These are the activations of a small neural network, seen along a few directions. Each row is one input.
In each table, some parts of the input vary, and every possible input appears once, in random order.
Descriptions start from the smaller parts, as in this example, which fits no table here: one of 6 places along a line, together with either a single point or one of 9 places around a ring or (one of 2 separate values, together with one of 5 places around a ring).
Shared parts are said once, and a part with two or three values counts as separate values.
In the rows, 128 means zero.

Other details of the inputs shift rows strongly along two fixed directions, in all tables alike. That doesn't count.

Table:
row 1: [124 104 127 116 118 128 148 121 126 131 124 134]
row 2: [136 191 112 138 186 108 138 137 159 114 135 110]
row 3: [ 98 126 117  76 103 117 217 113 117 152 136 144]
row 4: [128  84 124 133  94 122 121 119 105 131 129 135]
row 5: [140 155 130 153 158 135 103 140 141 117 125 117]
row 6: [128  83 122 132  94 117 124 117 106 130 131 135]
row 7: [139  61 128 155  87 128  85 122 100 122 121 134]
row 8: [143 118 128 168 131 132  78 136 127 112 120 121]
row 9: [119 109 142 100  90 134 121 121 108 145 136 135]
row 10: [ 98  97 144  77  66 141 175 114 100 161 133 154]
row 11: [140 104 129 148 130 132 100 129 128 116 119 125]
row 12: [125 104 117 124 111 112 141 119 118 128 132 132]
row 13: [121 181 131 107 176 138 172 137 163 129 124 122]
row 14: [121 107 126 123 101 128 141 121 108 138 131 137]
row 15: [124  92 124 137  85 126 118 122  99 135 129 138]
row 16: [165 147 116 197 166 110  41 139 136  96 131 105]
row 17: [139 150 133 151 159 139 104 141 145 116 120 117]
row 18: [144  48 104 164  80  88  80 110  91 113 135 130]
row 19: [131 118 129 138 126 132 119 129 125 125 124 128]
row 20: [124 171 120 116 156 119 161 130 141 131 136 123]
row 21: [107 168 145  73 123 144 168 127 130 155 138 135]
row 22: [139 111 116 148 123 107 105 123 120 119 134 124]
row 23: [127 174 126 124 160 129 146 134 143 129 134 121]
row 24: [114 131 153  84 120 159 146 131 137 144 121 135]
row 25: [135 148 125 135 168 128 129 135 157 113 120 118]
row 26: [113 127 154  95 122 160 152 133 139 140 115 140]
row 27: [150 152 122 173 155 120  74 138 132 109 132 112]
row 28: [105 202 122  80 167 128 217 131 155 145 135 128]
row 29: [120  84 133 119  93 138 143 120 108 137 121 141]
row 30: [141  55 121 154  88 115  89 116 101 118 125 133]
row 31: [135 165 125 152 153 130 108 138 137 120 129 118]
row 32: [108 173 145  96 157 167 185 142 157 140 111 132]
row 33: [112 131 122 102 108 120 176 118 113 146 139 139]
row 34: [136 157 148 136 160 147  96 144 156 119 118 121]
row 35: [125  93 116 124 110 114 142 118 120 125 126 133]
row 36: [145 163 123 156 174 121  99 139 153 110 127 111]
row 37: [115 100 115 107  93 109 166 113 106 141 138 139]
row 38: [132 191 142 130 172 139 112 143 157 124 129 118]
row 39: [157 134 121 183 158 115  57 137 136 100 127 110]
row 40: [118 113 145  95 100 143 126 125 118 144 130 135]
Each input here is: one of 4 places along a line, together with either one of 2 separate values or one of 8 places along a line.
Changing only the place on the line of 4 turns row 11 into row 39. The same change can be made to row 32. Which row results?
Answer: row 15
Changing only the place on the line of 4 turns row 34 into row 26. The same change can be made to row 40. Which row results?
Answer: row 24
Which other rows does row 3 become when the place on the line of 4 takes its other values? List them by row number.
Answer: row 2, row 18, row 35
Which other rows does row 25 become when the place on the line of 4 takes its other values? List them by row number.
Answer: row 12, row 28, row 37

Table:
row 41: [115 160 141  79 157 145 170 136 162 140 126 126]
row 42: [158  79 108 200 168 113  86 133 146  84 111 111]
row 43: [122 120 125 169  97 132  95 136 101 128 129 133]
row 44: [153 172 119 156 175 106  87 139 146 113 137 109]
row 45: [ 96 132 145  50 113 155 208 118 133 161 126 140]
row 46: [135  90 109 152  89  77  80 112 104 113 145 136]
row 47: [122 139 124 109 116 117 152 118 113 146 140 127]
row 48: [121 131 132 116 141 120 113 129 157 114 122 130]
row 49: [131 185 148 111 185 168 140 145 164 125 113 119]
row 50: [145 206 139 125 222 136 103 153 198 102 121  96]
row 51: [137 144 141 124 159 150 114 134 148 120 121 117]
row 52: [ 86 143 158  75 102 176 208 137 132 158 108 154]
row 53: [122 128 150 114 121 160 143 134 134 140 115 141]
row 54: [159 105  84 209 151  92  92 128 127  87 115 112]
row 55: [142  68 121 181  65 110  68 117  76 129 139 136]
row 56: [122 137 126 117 114 137 153 121 104 145 138 134]
row 57: [125  95 118 129  85 118 128 112  87 143 146 135]
row 58: [111  70 115  88  42  90 165 100  72 156 153 147]
Changing only one part turns row 46 into row 48. The same change can be made to row 57. Which row results?
Answer: row 51
What is each input in this table made of?
Answer: one of 2 separate values, together with either a single point or one of 8 places along a line

Table:
row 59: [143  99 137 148 102 128  67 122 105 131 133 123]
row 60: [118 103 141  99 120 161 161 126 130 137 111 133]
row 61: [138  95 124 149 119 112 100 124 124 114 125 130]
row 62: [109 162 137  86 124 133 160 131 134 146 140 133]
row 63: [104 185 128  88 171 131 207 130 169 133 124 133]
row 64: [134  78 127 143  99 116  86 123 116 117 125 136]
row 65: [133  80 135 142  97 124  65 128 120 116 122 128]
row 66: [110 179 133  85 144 134 184 131 140 147 138 134]
row 67: [ 87  79 148  83  50 165 196 118  92 164 115 162]
row 68: [118 170 113 103 151 123 184 125 137 137 137 119]
row 69: [143  92 126 144 133 136 114 127 128 113 116 125]
row 70: [105  84 132  75  66 138 198 106  84 166 139 150]
row 71: [138 112 112 157 140 104 116 124 134 110 125 122]
row 72: [130 120 125 125 103 109 115 120 109 130 142 129]
row 73: [141 117 121 147 150 125 117 133 141 112 122 120]
row 74: [144 104 120 149 147 128 122 127 133 111 119 122]
row 75: [129 188 121 134 193 118 140 142 179 111 126 114]
row 76: [137  94 124 146 116 109  97 123 124 114 126 132]
row 77: [106 163 147  78 121 148 156 133 137 153 139 136]
row 78: [108 155 148  82 143 163 171 135 154 141 111 137]
row 79: [143 111 138 143 103 125  61 124 111 127 134 124]
row 80: [144  90 136 147  90 124  61 120  99 129 136 128]
row 81: [139  91 129 146 112 122  90 125 122 114 120 131]
row 82: [ 96 101 131  74  90 134 216 115 116 157 127 152]
row 83: [141  95 125 147 127 131 101 130 129 115 119 125]
row 84: [137  85 126 145 112 123  95 126 121 116 122 130]
row 85: [117  80 141 102  68 138 138 113  86 158 138 144]
row 86: [114 174 122 103 169 131 192 130 163 129 123 131]
row 87: [147  95 134 145 112 139  85 122 105 131 132 122]
row 88: [132  91 122 144 112 106  95 126 124 116 132 131]
row 89: [ 92  79 143  93  29 153 172 108  66 170 137 164]
row 90: [142 107 127 144 104 116  82 123 106 125 136 126]
row 91: [157 145 141 173 180 140  49 148 165  95 109 103]
row 92: [100  74 134  87  67 126 162 115 103 148 130 153]
row 93: [102 198 131 110 172 148 229 142 164 139 113 132]
row 94: [140 111 110 152 145 111 126 125 136 112 126 121]
row 95: [154 192 125 163 190 111  64 147 163 102 136 101]
row 96: [108  95 126  85  82 127 196 106  87 160 139 145]
row 97: [162 164 128 173 185 127  58 144 149 106 130 104]
row 98: [110 188 121  90 151 118 185 128 144 141 140 126]
row 99: [129  78 130 164  89 133 100 127 101 122 116 141]
row 100: [145 198 113 142 203 124 142 136 157 113 130  99]
row 101: [141 161 115 147 195 128 151 135 166 106 117 108]
row 102: [138 118 129 139 109 115  82 125 112 126 137 128]
row 103: [138 102 127 142 103 115  89 122 102 130 137 128]
row 104: [133 221 114 165 195 129 132 150 157 117 124 113]
row 105: [131 175 126 127 165 126 130 138 145 125 137 118]
row 106: [132 202 127 161 177 138 119 150 149 120 124 117]
row 107: [136  77 137 141  97 129  70 125 118 116 117 131]
row 108: [117 162 128  95 144 135 181 128 133 147 136 130]
row 109: [142  89 135 146 122 142  84 132 128 117 115 123]
row 110: [135 132 107 143 129 100 116 124 118 123 139 116]
row 111: [130 100 126 166 110 126 118 131 114 122 117 136]
row 112: [117 177 117 101 148 119 174 125 138 136 138 126]
row 113: [149 165 109 161 162  94  75 135 144 105 141 105]
row 114: [101 189 140 100 135 162 191 138 133 152 128 142]
What is each input in this table made of?
Answer: one of 2 separate values, together with one of 4 places along a line, together with either a single point or one of 6 places along a line
Changing only the place on the line of 4 turns row 100 into row 70. The same change can be made to row 75. Which row results?
Answer: row 92
Changing only the place on the line of 4 turns row 109 into row 83. The same change can be made to row 85. Which row results?
Answer: row 97
Which other rows does row 107 become when the place on the line of 4 takes its other values? List them by row number.
Answer: row 63, row 64, row 76
Which other rows does row 95 become when the choice among 2 separate values takes its other values? List them by row number.
Answer: row 88
Which other rows does row 90 become when the choice among 2 separate values takes its other values? List them by row number.
Answer: row 81
